Each row below holds a small network's activations on one input, seen along a few directions.
In each table, some parts of the input vary, and every possible input appears once, in random order.
A made-up example of a description, with smaller parts first: one of 2 separate values, together with either a single point or one of 9 places around a ring or (one of 4 places along a line, together with one of 8 places around a ring).
Shared parts are said once, and a part with two or three values counts as separate values.
In the rows, 128 means zero.

Other details of the inputs shift rows strongly along two fixed directions, in all tables alike. That doesn't count.

Rows:
row 1: [130 159  95 106 111 152 134 116  94 203 167]
row 2: [118 148 122 155 116 156 186 143 153  94 163]
row 3: [108 158 138 161 107 152 160 139 189 111 158]
row 4: [119 116 149 157 146 161 158 120 150  74 121]
row 5: [148 124 176  95  98  72 136 209 153 110 103]
row 6: [111 132 129 173 155 158 155 119 139  72 131]
row 7: [145  89 171  76 137  68 115 165  87 133  78]
row 8: [160 150  87 120 137 131  80  72 100 186 136]
row 9: [138 137  99 138 149 133  87  82 109 208 134]
row 10: [116 114 128 169 137 164 149 114 141  67 147]
row 11: [135 155  76 116 121 150 136 124  94 205 168]
row 12: [116 161  94 108 104 143 127 112  88 203 171]
row 13: [139 135 186  91  95  81 129 209 152 111 102]
row 14: [ 96 138 117 164 136 145 146 103 141  57 133]
row 15: [141 113 153  69  99  83 136 206 113 161  84]
row 16: [135  75 179 102 117  96 122 175 123  89  71]
row 17: [150 146  99 131 152 141  78  90  98 197 140]
row 18: [130  98 166  94 122  87 123 165 127  81  52]
row 19: [162  99 180  75 136  58  83 168 104 148  79]
row 20: [119 150 127 168 109 146 166 135 188 111 162]
row 21: [126 143 134 159 140 140 123 118 168  62 122]
row 22: [138 102 165  98 126  70 132 162 116  75  65]
row 23: [105 139 118 168 134 142 153  98 138  58 134]
row 24: [136 157  79 129 114 140 117 115 130 223 168]
row 25: [123 154  73 110 114 136 125 121  82 217 169]
row 26: [137 131  93 124 147 157 103  87  82 198 123]
row 27: [125 117  90 125 127 141  97  82  73 181 157]
row 28: [124  98 165  89 131  59 104 170  82 131  71]
row 29: [130 156 100 103 104 163 133 116 104 208 153]
row 30: [126 128  99 120 144 134 107  78  72 186 153]
row 31: [118 146 124 153 109 169 184 141 163 100 150]
row 32: [111 115 124 150 154 165 152 112 150  67 151]
row 33: [123 138 128 174 136 135 138  96 176  80 124]
row 34: [142 101 162  84 120  49  87 154 126 137  59]
row 35: [131 120 147 169 135 150 122 128 164  68 141]
row 36: [152  88 170  68 136  69  81 169 120 132  90]
row 37: [102 148 123 157 109 146 182 143 150  89 166]
row 38: [114 110 127 143 146 173 145 111 152  84 136]
row 39: [137 118  98 115 146 135  85  77 119 200 152]
row 40: [122 129 129 157 133 152 154 110 151  63 106]
row 41: [126 163 120 163 120 156 155 157 178 102 163]
row 42: [146  79 174  93 116  60  85 163 122 145  79]
row 43: [111 137 115 161 142 156 150 104 144  61 128]
row 44: [ 95 116 125 153 147 154 148 110 145  65 157]
row 45: [144 129 108 129 147 130  92  74 110 207 145]
Each input here is: one of 5 places along a line, together with either one of 3 separate values or one of 6 places along a line.
The inputs of row 29 and row 3 match in every part but the place on the line of 5. If row 26 is changed in the same way as row 29 into row 3, which row does it become?
> row 9
Start at row 33 and move only the place on the line of 5, one step at a time. The first step leads to row 8. Which rows follow, in order?
> row 40, row 22, row 23
Which other rows does row 28 become when the place on the line of 6 takes its other values? List them by row number.
> row 14, row 23, row 27, row 30, row 44

Rows:
row 46: [110 127 159 152 143 119 140 159 173  67 158]
row 47: [138 149  80 138 124 160 105  90 137 210 155]
row 48: [105 113 123 129 127 135 144 140 119  82 150]
row 49: [139 125  99 112 140 187 108  88 106 193 179]
row 50: [122 126  79 113 117 133 119  89  67 199 153]
row 51: [158 113 182  82 105  96 132 190 143 104  64]
row 52: [129 151  93 146 136 136 110  83 116 204 180]
row 53: [100 133 116 134 115 130 156 133 134  90 115]
row 54: [147  56 168 103 173  59  87 103 126  52  42]
row 55: [140 181  77 130 113 140 112  82  98 183 159]
row 56: [143 134 127  69 120  57  82 144 100 219  99]
row 57: [150 182  80 136 130 138 107  91 122 196 163]
row 58: [111 111 152 142 148 153 169 163 139  62 137]
row 59: [150  87 137 114 174  98  28  74  58 153  58]
row 60: [128 109 144 142 133 140 123 154 165 108 156]
row 61: [112 142 130 162 129 194 166 111 183  88 136]
row 62: [ 85 177 104 201 124 180 174  87 180  60 171]
row 63: [ 87 159 115 212 125 179 177  86 167  61 191]
row 64: [136 118 156  86  98  68 137 192 114  87  67]
row 65: [168 155  84 120 114 141  93 107 121 219 144]
row 66: [156  93 148  62 114 101  97 139  81 220 101]
row 67: [116 117 140 148 137 147 171 141 125 104 128]
row 68: [138  85 187 112 109  72 123 195 153 117  91]
row 69: [109 116 164 122 121  96 133 164 133  69 135]
row 70: [125 105 170  89 124  85 152 195 120 105  57]
row 71: [127 162 112 173 136 185 183 126 150  77 138]
Describe the family of inputs behind these rows.
> either one of 2 separate values or (one of 4 places along a line, together with one of 6 places around a ring)
Which other rows does row 48 become when the place on the line of 4 takes its other values? List them by row number.
> row 50, row 53, row 64
Which other rows does row 60 become when the place on the line of 4 takes its other values? List them by row number.
> row 47, row 65, row 68

Rows:
row 72: [122 124 156 129 116 112 150 163 154  95 101]
row 73: [132 124 123 126 136 127 113 115 132 129 122]
row 74: [136 126 131 115 126 122 125 138 125 140 138]
row 75: [101 162  73 186 148 219 158  54 130 116 196]
row 76: [131 122 132 136 141 122 116 116 124 135 123]
row 77: [120 110 162 126 118 114 145 167 153  97 110]
row 78: [108 130 117 174 131 169 168 112 143  64 147]
row 79: [115 129 114 130 138 142 140 114 110 122 133]
row 80: [130 123 134 136 139 124 112 118 123 133 125]
row 81: [129 136 125 122 122 120 120 141 123 135 135]
row 82: [127 125 130 119 121 119 130 131 130 143 139]
row 83: [131 124 160 122 120 113 145 171 148  92 100]
row 84: [150 121 101  98 138 111  86 105  92 198 121]
row 85: [120 135 122 128 118 119 125 133 129 138 136]
row 86: [150 124 106  94 130 113  85  99  90 195 121]
row 87: [138 141 127 119 122 121 129 138 123 138 128]
row 88: [127 115 161 130 125 113 126 143 149  78 101]
row 89: [129 139 125 124 118 118 133 131 128 142 128]
row 90: [135 123 133 117 125 133 125 142 125 143 129]
Describe the family of inputs behind these rows.
> either one of 3 separate values or one of 6 places along a line or (one of 2 separate values, together with one of 5 places around a ring)
Start at row 77 and move only the place on the ring of 5, one step at a time. The first step leads to row 72. Which rows follow, in order?
> row 89, row 85, row 82
Which other rows does row 87 become when the choice among 2 separate values takes its other values? List them by row number.
> row 89

Rows:
row 91: [124 126 133 127 133 134 123 125 110 114 130]
row 92: [127 133 127 134 133 126 122 109 138 129 114]
row 93: [120 154 128 153 106 169 175 150 178  76 152]
row 94: [135 144 143 118 117 112 145 177 135 143 124]
row 95: [122 122 115 135 133 133 137 114 120 122 115]
row 96: [139 150  94 120 135 128  95  82 104 179 139]
row 97: [126  96 186  58  86  31 128 222 115 147  82]
row 98: [122 130 139 169 134 142 133 126 163  72 139]
row 99: [130 116 131 120 143 125 119 131 130 118 135]
row 100: [143 126 102 131 132 142  95  89 108 191 139]
row 101: [123 118 137 130 133 142 130 121 116 123 121]
row 102: [119 112 145 151 145 149 150 130 164  78 133]
row 103: [136 138  83 120 134 131 111  88  84 173 140]
Describe the family of inputs behind these rows.
> either one of 3 separate values or (one of 2 separate values, together with one of 5 places around a ring)
